These are the activations of a small neural network, seen along a few directions. Each row is one input.
Each table varies a few parts of the input and shows all the possible inputs, shuffled.
Descriptions start from the smaller parts, as in this example, which fits no table here: one of 3 separate values, together with either a single point or one of 11 places around a ring or (one of 4 places along a line, together with one of 8 places around a ring).
Shared parts are said once, and a part with two or three values counts as separate values.

Other details of the inputs vary at random and push rows far along two fixed directions, the same in every table; ignore that.
These rows show it; all are for the same input, with only those details redrawn:
[  9   8   2  29  10  -4  -8 -10  20  -6  -6  -9 -10]
[-42 -39 -25 -52 -19  20   6  -9  -3 -46   2  -5  49]
[ -7 -32 -17 -21  -3  25   0  -6  12 -24   7 -25  24]
[ 45   4   6  54  26  11 -13  -9  33  17   6 -35 -28]
[ 14  43  18  69  19 -23 -11 -11  22   9 -21   6 -33]
[ 46 -47 -14   4  20  56  -6  -3  32   5  31 -68   2]
[-43  14  -4  -3 -14 -25  -1 -13  -2 -37 -27  27  17]
[-12  32   8  38   4 -29  -8 -14  11 -12 -25  19 -11]

Table:
row 1: [ 12 -50  16 -10  15  47 -36   8  29  -1  13 -18 -15]
row 2: [-17  40  24   6 -29 -47  -6  -1  -7  28 -17  36 -18]
row 3: [ 32  39   5  83  36 -26  -2   4  10  12 -14  -6 -37]
row 4: [ -1 -28 -13 -11   4  27  -1  -8  14 -19  11 -25  19]
row 5: [-15  39  -2  27  -4 -52  19  12 -25   6 -13  23  -3]
row 6: [-18  26  29  20   5 -23 -39  22   1  17 -32  50 -52]
row 7: [ 31 -12  -5  -5  -2   6   9  21  -8  41  26 -27  -9]
row 8: [ -7 -50 -23 -10  29  43  -9  27  -2 -31   9 -24  10]
row 9: [ 32 -10  20   7  -7  18  -7 -12  31  28  19 -37  -7]
row 10: [ 14 -34   5 -45  -7  44  -9 -18  12  -2  20 -26  15]
row 11: [ 22  -9 -14   3  20  20  13  -3  -9 -10  11 -27  11]
row 12: [-64 -27 -37 -83 -33  -9   9  17 -43 -24   2  37  40]
row 13: [-50   8 -20 -53 -33 -27  44  -2 -47 -27  -4  41  53]
row 14: [ 75  20  13  43  30   6  -7  14  -1  62  15 -21 -56]
row 15: [ 17 -15   0 -13  -5  11 -15   8   9  31  12  -7 -19]
row 16: [-53  13 -25 -15  -6 -35  14  14 -38 -24 -14  43  21]
row 17: [-37  36  32 -19 -38 -35  11 -34  -2  -8 -19  49  22]
row 18: [ 28  40  32  14 -16 -22   3 -14   4  50  -1  19 -27]
row 19: [-45   4   9   7   4 -14 -23   6   3 -45 -33  37  -5]
row 20: [ 32  -8   6  22   3  15   5 -10  24  10  16 -46   2]
row 21: [ 46 -50   1  -8  11  55 -18  -8  37  22  36 -56  -6]
row 22: [ 45 -51 -22 -31   5  59  38  -4   3   0  44 -69  42]
row 23: [ -1  78  36  55 -10 -53  15 -32   9   5 -32  38 -14]
row 24: [-18  12   8 -42 -22 -11  -7  -6 -19   6  -9  34  -2]
row 25: [-41  16 -19 -32  -9 -26  20   6 -47 -26 -14  40  25]
row 26: [  7  -6 -15   9   4   3  21   3  -3  -5  12 -31  20]
row 27: [-43 -16 -15 -59 -22  15  11 -19 -15 -50  -5  10  48]
row 28: [ 20  51  19  97  50 -34 -21  37  -1  26 -28  31 -74]
row 29: [ 16  -6  -5 -38 -16   6  25   4 -19  29  23  -3  13]
row 30: [-29 -32 -14 -38   2   9 -18  39 -25  -8  -2  26  -7]
Question: Describe the family of inputs behind these rows.
Answer: one of 5 places along a line, together with one of 6 places around a ring
Question: The inputs of row 28 and row 25 match in every part but the place on the line of 5. If row 6 is changed in the same way as row 28 into row 25, which row does it become?
Answer: row 24
Question: A walk changes only the place on the line of 5. It starts at row 8 and steps to row 3. List the rest of the walk in order.
Answer: row 11, row 26, row 22
Question: Change only the place on the line of 5 in row 21. List by row number the other rows that result.
Answer: row 1, row 9, row 10, row 17
